Each row below holds a small network's activations on one input, seen along a few directions.
In each table, some parts of the input vary, and every possible input appears once, in random order.
Descriptions start from the smaller parts, as in this example, which fits no table here: values(3) and (point or ring(11) or (line(6) and ring(8))).
Shared parts are said once, and a part with two or three values counts as separate values.

Rows:
row 1: [-16   2   4  -2  -6 -13  -1 -16  -4   4 -20   0  -2  -5  -2  21 -14  20]
row 2: [  7 -10 -18  14  -3  10  20  11  -5  -5  -5  -2  -8   9   4 -11   5  11]
row 3: [-13   5 -17   7  -3  -5  -3   1   8   2 -12  -9  -5 -13   2  29  12  16]
row 4: [  8   8 -10   8 -14   9  16  17   0  -1  -3 -12  -8  -3  10  -6  11  10]
row 5: [ -4  20  10   0 -21   1  12  12  10   4  -1 -11  -2  -2  15  -9  -8   7]
row 6: [-25  -6 -16  23   7 -13   4   4  15   2  12  13  -4  13  12  -5   2  -3]
row 7: [ 42  10  36 -44  18  15 -40  -2  -7  -4  31  -1  25 -19 -24   6  20 -53]
row 8: [ -5   2   6  -2 -11  -4   8  -7  -7   1 -15  -3  -5   0  -1   4 -15  21]
row 9: [-23  14 -11  15  -2 -12  -2  13  24   6  12   1  -6   0  18  -1   4  -2]
row 10: [ -6 -13  -4  11   1   1  16  -4  -4  -1  -7   6  -4  17   2 -22 -15   6]
row 11: [-26  -8  -5  18   7 -14   2 -10  11   3   2  18  -3  16   4 -15 -16   0]
row 12: [ -3 -11 -14  16   2   1  17  10   0  -1   2   1  -6  11  10 -14   4   6]
row 13: [ -6   6   9  -2 -14  -2  15   1  -1   4  -3   1  -1   9   6 -16 -20   9]
row 14: [-16 -16 -12   8   7 -11   1 -20  -6   0 -22   6  -3   5  -8  16 -10  17]
row 15: [-15 -13 -24  15   9  -5   0  -5   1  -2 -14   1  -5  -2   1  24   6  15]
row 16: [ -2  15   5   0 -18   0   4   5   2   2 -13 -13  -5 -10   7  13  -3  20]
row 17: [ -4 -17  -8   9   2  -3   9 -11 -14  -2 -17   5  -4  11  -4   1  -9  18]
row 18: [-26  10   9   6  -8 -18   3  -7  11   9   6  12   0   7   9  -9 -20   1]
row 19: [ 40  -2  33 -43  25  14 -40 -15 -14  -6  28  10  27 -12 -29  -2   7 -50]
row 20: [  4  18   9  -2 -26   7  17  12   2  -1  -6 -13  -8  -3   8  -7  -4  13]
row 21: [-22  23   9   5 -14 -15  -1   6  22   9   7   0  -3  -3  17  -2  -8   2]
row 22: [ 41 -19  10 -29  39  16 -37  -4 -13  -7  33   8  22  -8 -28   0  29 -57]
row 23: [  4 -14  -6   8  -4   7  20  -3 -12  -5 -11   6  -8  17  -2 -19 -11  12]
row 24: [-13  16  -1  -3 -14  -5  -5  -3  10   3 -15  -8  -4 -15   3  30  -4  20]
row 25: [ 41 -22  19 -35  37  13 -38 -18 -20  -9  26  18  26  -1 -34  -6  13 -55]
row 26: [ -2   5 -14   9  -8   2   4  10   2   0  -9 -12  -8 -10   8  12  12  18]
row 27: [ 42   1  17 -35  30  15 -41   3  -7  -3  35  -3  22 -17 -21   6  33 -57]
row 28: [  4   4   9  -1 -16   6  18   1  -8   0 -12  -3  -6   3   2 -15 -17  14]
row 29: [ -4   8  -8  10  -8   3  11  18   8   3   2 -10  -6  -1  16  -9   7   4]
row 30: [ -3 -14 -17  16   4   1  11   4  -6  -4 -11  -3  -8   3   1   6   8  16]
Changing only one part turns row 23 into row 28. The same change can be made to row 25. Which row results? -> row 19
What do these inputs look like to the network? -> ring(5) and (point or line(5))
Which other rows does row 10 become when the ring(5) part takes its other values? List them by row number. -> row 5, row 12, row 13, row 29

Rows:
row 31: [ 35 -14   7 -21  36  15 -30  -3 -11  -4  30   6  18  -5 -21  -4  25 -49]
row 32: [-18  -8  -8  10   3 -13  -2 -12   0   1 -10   9  -2   8  -1  10  -9   9]
row 33: [-16  -1  -1   4  -2 -10  -2  -7   4   2  -7   3  -2  -3   1  14  -8  12]
row 34: [ -4   3   7   2 -12   0  16   2   2  -1  -2  -1  -2   8   6 -17 -14   6]
row 35: [ -6 -13 -10   7   1  -5   5 -11  -9  -2 -18   3  -2   4  -4  10  -3  19]
row 36: [  0  25   9   0 -20   3  10  14   9   4   4 -11  -2  -5  14 -13  -4   6]
row 37: [  3 -10  -6   5  -4   3  16  -4 -12  -5 -14   3  -6  11  -3  -5 -11  13]
row 38: [  2 -10 -17  12  -2   9  17  11  -6  -6  -7  -3 -10   5   4  -6   5  12]
row 39: [ -6 -12 -22  14   3   1   7   3  -1  -3 -13  -5  -6   1   3  11  11  15]
row 40: [-16  -7 -21  19   8  -8   0   0   7   2  -3   3  -5   3   6  10   4   6]
row 41: [-13  20  -1  -1 -12  -9  -5   5  11   6  -1 -11  -1 -13   9  20   4  10]
row 42: [  4  -3   0   1 -11   6  13   1  -8  -3 -13  -4  -7   2  -1  -1 -10  14]
row 43: [-20  -4   0  10  -1 -12   4  -7   8   2  -1  11  -3  13   3 -10 -14   2]
row 44: [ 36  -6  25 -34  27  14 -32 -13 -14  -5  25   8  23 -10 -28  -1  12 -44]
row 45: [-14  25   8   2 -15  -8  -1  10  18   7   6  -6  -4  -8  13   0  -2   0]
row 46: [ 36 -17  19 -33  32  10 -33 -17 -18  -6  25  15  22  -2 -28  -4  12 -46]
row 47: [-18   5   5   5  -6  -9   4  -3  11   3   3   7  -1   5   7  -5 -13   2]
row 48: [-18  -2  -9  20   4  -8   4   6  14   3   6   6  -7   9  11 -10  -1   1]
row 49: [ -5  -6   3   9  -6  -2  14  -1  -1   1  -5   5  -4  18   4 -21 -17   7]
row 50: [ -2  14  -3  -5 -13   0   1   8   2   5 -13 -18  -3 -17   6  20   9  16]
row 51: [ -4  -4  -8  18  -1   3  14  11   4   0   3   2  -8  12  12 -23  -3   5]
row 52: [ -5  -4  -4   2  -4   0   4  -6  -5  -1 -19  -3  -4  -4  -2  15  -3  16]
row 53: [  7  17   2  -6 -22   7  10  14  -1  -1  -7 -15  -6 -11   7   4   3  14]
row 54: [ 40  12  27 -40  17  14 -36   1  -6   0  31  -5  22 -22 -18   7  23 -47]
Changing only one part turns row 36 into row 34. The same change can be made to row 54. Which row results? -> row 44
What do these inputs look like to the network? -> line(4) and (point or ring(5))
Start at row 45 and move only the line(4) part, one step at a time. The first step leads to row 47. Which rows follow, in order? -> row 43, row 48
Start at row 53 and move only the line(4) part, one step at a time. The first step leads to row 42. Which rows follow, in order? -> row 37, row 38

Rows:
row 55: [-32  -5 -23  34 -19  -9  35  -1   1   1 -31   0 -21  17  19 -10 -24  46]
row 56: [  6  12  10  -7  -5   2  -7   6   5   1  13   1   4  -3   2  -6   3 -12]
row 57: [ 20  10  15 -16 -10  12   3   8  -5  -5   1 -11   0  -4  -4  -8   1  -3]
row 58: [ 12  -2  10  -6   1   5  -1  -2  -5  -2   8   5   5   5  -5 -15  -5  -9]
row 59: [  2  25  17 -15 -11  -2 -10   7   9   6  10 -10   7 -14   3  12   7  -7]
row 60: [-35  -3 -27  37 -17  -9  37   8   8   2 -27  -3 -22  18  22 -14 -21  41]
row 61: [  6 -23  -1   0  17   1  -4 -16  -9  -4   3  17   4  10 -12  -6  -2 -12]
row 62: [ 18 -28 -11  -2  20   7  -9 -17 -23  -6 -13   6   2   2 -21  12   6   0]
row 63: [ -7   9   8  -6   2  -5 -14  -1  12   4  15   2   8  -6  -1   7   0 -13]
row 64: [ 18  24  17 -17 -15   7  -3  15   3   1   4 -15   1 -13   4   3   7  -7]
row 65: [-41  21 -18  24 -32 -16  25  10  18   7 -28 -15 -19  -4  26  16 -14  51]
row 66: [ 10  -1  -5 -11  10  -1 -20  -5 -10   1 -12 -11   7 -19 -12  37  15   1]
row 67: [ 10 -14 -11  -6  14   1 -13 -10 -14  -4  -5   1   5  -9 -13  19  15  -3]
row 68: [-36   8 -24  31 -25 -13  27   8  13   5 -26  -5 -21   8  27   1 -17  45]
row 69: [  7  -1   8  -2   2   4   1   6   0   0  15   3   5   5   0 -20   0 -12]
row 70: [  4 -20  -4   4  18   3  -2 -10  -4  -2   9  15   4  11  -6 -11   2 -17]
row 71: [  0 -13   5  -1  13   2  -3  -8  -2  -2  10  14   3  15  -9 -15  -9 -15]
row 72: [  0  -8  -1  -3  13  -5  -9  -7  -1  -2  10   9   5   2  -3  -1   6 -14]
row 73: [ 14  36  20 -25 -20   6  -8  16   8   5   3 -25   2 -27   4  18  11  -2]
row 74: [ -3  -2   8   1   9  -5 -10  -1   3   1  17  11   5   4   2  -8  -1 -16]
row 75: [ 13 -26 -14   0  22   7  -6  -9 -17  -5  -7   5   3   1 -16   6  12  -5]
row 76: [ 17  10  13 -11  -9  13   5  14   1  -4   7 -11   1  -3  -1 -13   4  -9]
row 77: [ -1 -11   4   5  14   1   0  -5   2  -3  18  17   4  12  -4 -20  -4 -20]
row 78: [ -2   2   2 -10   8  -6 -16  -5   7   3   6   1   9 -11  -2  16   8  -8]
What do these inputs look like to the network? -> line(4) and (point or line(5))
Changing only the line(4) part turns row 63 into row 74. The same change can be made to row 59. Which row results? -> row 56
Which other rows does row 75 become when the line(4) part takes its other values? List them by row number. -> row 62, row 66, row 67
Which other rows does row 73 become when the line(4) part takes its other values? List them by row number. -> row 57, row 64, row 76
